K406: [104 155  84 148 148 174 148]
K79: [103 149  85 173 126 177 133]
K104: [118 142 118 189 118 162 118]
K692: [163 112 148 100 133  92 131]
K236: [104 147  92 178 120 176 125]
K735: [ 96 147  97 183 118 165 122]
K530: [147 118 147  68 147 147 147]
K40: [163 112 148  74 133  92 131]
K766: [101 153  77 163 131 176 137]
K542: [123 123 123 185 123 129  99]
K436: [122 143  95  78 164 143 165]
K988: [137 125 128  69 161 108 160]
again K542:   [123]
again K104:   [118]
again K530:   [147]
again K406:   [148]

K114: [121 135 115 121 124 138 115 118 118 125 118 121 143]
K533: [130 135 132 121 132 123 131 128 124 130 129 134 121]
K717: [131 127 134 130 134 123 140 129  92 115 138 162  79]
K928: [104 135 119 105 145 143 106 102 106 104 106 119 138]
K288: [105 105  91 117 116 161 106 116 153 122 107  90 171]
K64: [131 127 134 130 134 123 140 131 119 128 133 134 117]
K25: [124 183 118 112 146 131 134 109 155 119 117 147 118]
K84: [125 130 122 125 127 130 131 125 131 127 126 127 128]
K865: [124 137 129 123 138 129 135 123 129 125 124 131 125]
[121 135 115 121 124 138 115 118 118 125 118 121 143]  K114
again K25:   [118]
[125 130 122 125 127 130 131 125 131 127 126 127 128]  K84
again K717:   [134]

K779: [ 99 124 134  88 127 127 122 130 117 127 138 132 147 104 172 147 110 145
 148 143]
K214: [122 162 103 118 168 142 130 122 103 109 150 106 122 186 105 154 130 121
  97 137]
K644: [ 78 158 117 117  88 128 122 152  88 155 137 154  88 187 133  74 121  88
  97 100]
K5: [148 101 154  96 182  91 161 121 121 112 118 143 121 155 131  94 146 120
 114 152]
K621: [117 139 116 111  93  89 155 116 178 101 104 128 142 109 152 128 121  94
 149 133]
again K5:   [121]
[ 99 124 134  88 127 127 122 130 117 127 138 132 147 104 172 147 110 145
 148 143]  K779

K469: [126 161  98 176 126]
K126: [126 161  98 118 178]
K121: [168 193 193 166 193]
K429: [126 108  98 161 108]
K489: [146  95 152 123 106]
K800: [119 158  88 118 133]
again K121:   [193]
again K429:   [108]
again K469:   [126]
[126 161  98 176 126]  K469

K337: [194 194 175 175  59 111 185 189 112 175 175]
K182: [127 194  96  97  96 160 134  96 116 158 151]
K804: [127 194 175  97  59 111 185 189 111  59 191]
again K182:   [96]
[127 194 175  97  59 111 185 189 111  59 191]  K804
[194 194 175 175  59 111 185 189 112 175 175]  K337
[127 194  96  97  96 160 134  96 116 158 151]  K182

K47: [123 135 182 130 131 120 119 125 122 130  98 123 126 144 110 126 136 143
 128 128 127 126 126 144 141 134 120 116 134 144  83 121 119 149 136 121
 129 129 121 118 120 148]
K196: [123 160 183 130 139 120 132 124 132 151 107 113 126 144 137 126 128 133
 141 136 108 131 111 127 141 134 121 125 134 144 136 121 124 138 145 122
 129 123 125 125 120 120]
K935: [123 135 182 130 131 120 119 125 122 130  98 123 126 144 110 126 136 143
 128 128 127 126 126 144 141 134 120 116 134 155 146 121 124 149 136 114
 128 129 125 118 120 120]
K149: [123 104 124 130 131 120 114  97 128 130 118 123 126 136 136 126 128 105
 117 128 135 131 126 127 141 134 129 125 134 130 136 146 146 146 138 121
 129 129 138 118 120 120]
K959: [137 135 171 111 131 131 119 124 110 136 118 111 126 138 128 126 128 108
 111 128 127 112 138 161 128 134 121 115 134 144 136 121 113 149 136 121
 133 129 125 122 120 147]
K951: [123 104 124 130 131 120 114  97 128 130 118 123 126 136 136 126 105 105
 117 128 135 131 126 127 136 134 121 125 134 153 136 109 122 160 136  88
 135 105 125 112 120 120]
K815: [106 135 140 130 131 120 131 124 139 129 100 123 158 151 135 126 128 154
 131 128 100 131 126 117 141 141 118 125 128 144 125 121 124 131 156 121
 129 124 134 118 120 120]
K708: [123 125 114 118 139 123 119 124 132 130 118 123 126 164 143 129 139 133
 128 129 127 131 126  88 141 134 122 130 134 127 136 121 118 118  92 113
 129 129 125 118 149 120]
K210: [123 135 140 171 131 136 119 124 132 130 142 113 115 150 108 134 136 131
 128 128 142 131 143 127 148 129 121 125 134 132 116 121 124 149 107  97
 129 142 127 117 120 120]
K876: [123 135 127 130 131 120 143 124 135 157 132 131 121 144 123 126 112 144
 128 154 127 146 109 112 141 134 122 125 134 144 136 121 143 106 136 121
 129 129 112 157 137 120]
[123 135 182 130 131 120 119 125 122 130  98 123 126 144 110 126 136 143
 128 128 127 126 126 144 141 134 120 116 134 144  83 121 119 149 136 121
 129 129 121 118 120 148]  K47
[123 160 183 130 139 120 132 124 132 151 107 113 126 144 137 126 128 133
 141 136 108 131 111 127 141 134 121 125 134 144 136 121 124 138 145 122
 129 123 125 125 120 120]  K196
[123 135 127 130 131 120 143 124 135 157 132 131 121 144 123 126 112 144
 128 154 127 146 109 112 141 134 122 125 134 144 136 121 143 106 136 121
 129 129 112 157 137 120]  K876
[123 104 124 130 131 120 114  97 128 130 118 123 126 136 136 126 105 105
 117 128 135 131 126 127 136 134 121 125 134 153 136 109 122 160 136  88
 135 105 125 112 120 120]  K951
[106 135 140 130 131 120 131 124 139 129 100 123 158 151 135 126 128 154
 131 128 100 131 126 117 141 141 118 125 128 144 125 121 124 131 156 121
 129 124 134 118 120 120]  K815

K338: [206 206 118 117]
K163: [116 206 148 173]
K595: [116 206 206 174]
again K338:   [206]
again K595:   [206]
[116 206 148 173]  K163

K232: [147  79  67 148  85 189  91 188 190 190 180  75 103 145 149 157  90 190
  87  93  71 128 149 151  67  92 148 191 144 187]
K979: [ 73 121 164  72 132  65 118 140  65 106 117 164 129  75  71  84 117  83
 114 120 174 110  73  74 186 102  74 112  72  67]
K325: [ 74 123 133  71  85 166 119 160 168 191 181 112 101  73  72 140 117 182
 113 107 132 145  72  73  67  76  73 189  72 170]
K646: [ 75  78 125  74 124 152  68 134 147 100  82 164  78  76  74 187  71 118
  69  70 178 190  75  77 166  81  76 103  71 164]
K197: [ 94 183 177  91  80 156 189  79 134  67  81  74 191  91  90 162 189  68
 189 189  74 169  91  88 189  81  90  68  97 164]
K270: [175  64  65 179 119 111  66 191 118 189  92 117  72 178 179 102  67 157
  65  67 112  83 178 177 157 142 178 190 178 157]
K569: [183 109 137 185 190 159  87  71 168  76  83 190  78 184 186 164  88 111
  86  87 189 157 184 183  85 189 184  77 185 148]
K722: [162 191 191 163 181  66 189  65  66  67 135 181 183 165 165  72 188  76
 191 189 183  71 162 162 186 187 163  69 164  65]
K793: [171 170 160 172 169 186 154  67 181  69  88 131 129 171 172 176 153  89
 155 149 100 166 172 171  77 179 171  68 174 185]
K366: [148 185 159 146 117  76 190 120  82 165 189  90 183 147  71  66 190 146
 189 189  73  65 146 147  92 156  71  73 151  71]
[175  64  65 179 119 111  66 191 118 189  92 117  72 178 179 102  67 157
  65  67 112  83 178 177 157 142 178 190 178 157]  K270
[162 191 191 163 181  66 189  65  66  67 135 181 183 165 165  72 188  76
 191 189 183  71 162 162 186 187 163  69 164  65]  K722
[183 109 137 185 190 159  87  71 168  76  83 190  78 184 186 164  88 111
  86  87 189 157 184 183  85 189 184  77 185 148]  K569

